These are the activations of a small neural network, seen along a few directions. Each row is one input.
Each table varies a few parts of the input and shows all the possible inputs, shuffled.
Descriptions start from the smaller parts, as in this example, which fits no table here: ring(5) and (point or (values(2) and line(4)) or line(11)).
Shared parts are said once, and a part with two or three values counts as separate values.

Table:
x1: [+0.78 -1.79 -0.71 +0.96 +2.21 +0.11 +0.32 +2.72 -1.79 -0.77 +0.14 +0.07 -4.24 +0.77]
x2: [-0.20 -1.20 +0.96 +0.47 +1.24 +1.14 -4.94 -1.14 -1.47 -0.17 +0.54 +0.94 +0.62 +1.66]
x3: [-4.07 +0.41 -2.48 +0.29 +0.80 +0.18 +1.74 +0.44 +1.22 -0.70 -1.78 +2.75 -1.04 +0.94]
x4: [+4.60 +2.16 +4.05 +1.76 -5.45 -1.58 +1.61 +0.39 -1.86 +0.62 -1.88 -2.26 +1.40 -2.11]
x5: [-0.53 +2.19 -1.96 -1.73 +0.79 +0.71 -1.05 -0.80 -0.80 +0.40 +0.87 -0.02 +0.27 +1.89]
x6: [+4.72 +0.24 +0.41 +0.94 -1.30 -2.30 +6.47 -1.88 +3.74 -0.81 +2.50 -3.02 +3.17 -3.32]
x7: [-0.92 +0.27 -1.00 +0.32 +1.37 +2.51 -4.26 -0.86 +0.78 +0.25 +0.19 +1.01 +1.25 +2.15]
x8: [-1.26 -1.40 -0.76 +1.29 +1.82 -1.14 +1.15 +0.33 -3.03 +1.00 -1.11 +0.34 -3.10 +1.08]
x9: [-1.61 +1.61 -2.41 -0.88 +0.49 +0.29 -1.31 -0.99 -0.09 +2.02 +0.12 +1.47 -1.43 -0.59]
x10: [-2.46 -0.32 -1.26 +1.60 +1.77 -1.83 +0.00 -0.07 -2.62 +0.03 +0.10 +0.32 -2.40 +0.06]
x11: [+0.95 -2.31 +1.53 +0.19 +1.38 +1.85 -3.69 -0.69 -1.98 +0.76 -0.58 +0.84 -0.02 +2.62]
x12: [+0.31 -0.75 +0.28 -1.12 +0.62 -0.07 -0.55 -0.63 -2.79 +2.57 -0.59 +0.99 -2.84 -0.12]
x13: [+1.22 +4.26 +3.38 +0.80 -6.47 +0.16 +2.37 +0.13 +2.40 -0.66 -1.72 -0.55 +2.46 -1.98]
x14: [-2.51 +1.32 -1.31 -2.07 -0.09 +1.25 +0.00 -0.64 +1.36 +0.93 -1.40 +3.35 -0.94 -0.51]
x15: [+3.47 +3.14 +3.59 +1.89 -5.71 -2.57 +0.41 -0.28 -1.01 -0.28 -0.51 -2.17 +1.76 -2.72]
x16: [+5.29 -0.98 +1.90 +1.14 -1.32 -3.41 +5.47 -1.71 +1.35 -1.16 +2.81 -2.93 +3.05 -4.16]
x17: [+3.52 +0.17 +1.81 +0.10 -1.95 -1.22 +7.59 -1.26 +4.98 -1.35 +1.52 -1.06 +3.73 -2.88]
x18: [+6.39 -2.16 +2.15 +0.84 -1.04 -2.07 +6.88 -0.91 +0.03 -0.51 +1.60 -3.30 +2.60 -3.84]
x19: [+1.42 -0.18 +0.56 -1.88 +0.66 +0.31 -0.33 -0.39 -3.79 +0.93 +0.25 -0.35 -1.06 +2.19]
x20: [-2.19 +0.01 -2.08 +0.12 +1.50 +1.23 +1.17 +2.89 +2.51 -2.17 -0.37 +2.44 -2.30 +0.84]
x21: [-1.93 +0.07 +0.18 -0.89 +0.99 +3.56 -2.94 -0.53 +2.25 -0.90 -1.41 +2.71 +1.81 +2.18]
x22: [+2.51 +4.22 +2.01 +1.76 -5.91 -1.00 +1.15 -0.59 +1.11 +0.05 -0.75 -2.49 +2.00 -2.11]
x23: [+0.22 +0.95 -0.04 -1.59 +0.62 -0.53 -1.56 -1.04 -3.17 -0.07 +1.33 -0.18 -0.37 +1.27]
x24: [-3.18 +0.69 -3.53 +1.54 +1.45 -0.74 +0.58 +0.11 -0.36 +0.40 -0.19 +0.65 -1.73 +0.62]
x25: [-1.57 +2.01 -0.75 -2.87 +0.30 +1.79 +0.27 -0.38 +0.66 -0.66 -0.64 +1.71 +0.73 +1.97]
x26: [-0.48 -0.73 -1.16 +1.32 +2.20 -0.80 -0.94 +2.25 -1.13 -1.66 +1.28 +0.29 -3.54 -0.14]
x27: [-2.32 -3.45 +0.65 -0.75 +1.63 +0.11 -4.41 +0.80 -0.14 +0.24 +0.33 -1.25 +0.98 +0.59]
x28: [-3.03 -2.23 -1.41 -0.85 +1.76 +1.31 -3.65 +1.01 +2.12 +0.59 +0.02 -1.25 +1.60 +1.22]
x29: [-1.25 +0.33 -3.21 +1.24 +2.18 +0.31 -0.15 +2.53 +1.06 -1.11 +1.10 +0.46 -2.85 +0.49]
x30: [-1.12 -4.52 +1.15 -1.01 +1.73 +0.94 -3.13 +1.18 -0.76 +1.13 -0.74 -1.34 +0.33 +1.65]
x31: [-3.92 -2.44 -0.25 -2.08 +1.24 +2.40 -2.38 +1.21 +3.43 -0.57 -1.54 +0.57 +2.12 +1.39]
x32: [-0.86 +0.40 -0.29 -0.84 +0.47 -0.90 -1.88 -1.18 -2.24 +1.62 +0.51 +1.23 -2.03 -1.10]
Q: Changing only one part turns x2 into x7. The same change can be made to x15. Which row results?
A: x22
Q: Describe the family of inputs behind these rows.
A: line(4) and (values(2) or line(6))
Q: Which other rows does x16 become when the line(4) part takes its other values? List them by row number.
A: x6, x17, x18
Q: Which other rows agree with x20 in the line(4) part? List them by row number.
A: x3, x13, x14, x17, x21, x25, x31
Q: Which other rows agree with x12 in the line(4) part? List them by row number.
A: x1, x4, x8, x11, x18, x19, x30
Q: Start at x28 and move only the line(6) part, one step at a time. The first step leads to x7. Which rows follow, in order?
A: x5, x9, x24, x29

Table:
x33: [+5.32 -0.83 +2.56 +0.22 -1.78 -2.09 +7.26 +0.36 -2.83 +0.02 -0.96 -0.81 -1.04 -2.64]
x34: [-5.73 +1.32 -0.31 -0.36 -0.65 +2.82 -8.90 +2.04 -1.76 +1.47 -3.50 +3.09 -3.03 +2.63]
x35: [-3.04 -0.87 -2.48 +2.23 +3.45 -0.89 -3.76 +2.98 -6.65 +0.20 -0.67 +0.91 -7.26 +3.17]
x36: [+0.88 -5.26 -1.70 -1.91 +6.93 +0.90 -2.54 -0.14 -3.70 +0.83 +2.56 +0.46 -2.92 +2.49]
x37: [-1.13 -0.58 +0.26 +1.18 -1.92 +1.96 +0.15 +2.20 +7.42 -2.09 -1.04 -1.70 +4.70 -0.61]
x38: [-4.43 +4.37 -3.82 -3.06 -0.14 +2.07 +1.61 -0.76 +5.56 -1.29 +0.01 +3.07 +1.95 +0.51]
x39: [+2.97 +2.77 +5.09 -1.15 -5.59 +1.98 +2.61 -0.83 +2.11 -0.22 -2.63 +0.88 +2.95 +0.23]
x40: [+0.94 -3.84 -0.18 +2.99 +1.73 -2.82 +4.72 +2.53 +3.07 -2.88 +2.04 -2.12 -0.53 -3.00]
x41: [-4.07 -3.28 +0.25 -3.63 +3.07 +3.68 -6.71 -1.88 -0.03 +1.57 -1.12 +1.54 +3.00 +4.26]
x42: [+5.95 +0.90 +2.27 +1.73 -2.85 -5.15 +2.23 -2.00 -4.28 +1.94 +2.92 -5.33 +0.02 -3.68]
x43: [+4.03 +4.51 +3.73 +1.10 -6.11 -0.84 -2.80 -3.34 -0.47 +0.49 +0.35 -2.32 +5.43 -2.12]
x44: [-1.69 +0.80 -5.68 +0.67 +3.86 -1.62 +6.14 -1.16 +1.56 -0.04 +2.03 +2.33 -3.28 -1.24]
Q: Changing only one part turns x34 into x39. The same change can be made to x35. Which row results?
A: x33
Q: Describe the family of inputs behind these rows.
A: values(2) and line(6)
Q: Which other rows does x42 become when the values(2) part takes its other values? List them by row number.
A: x43
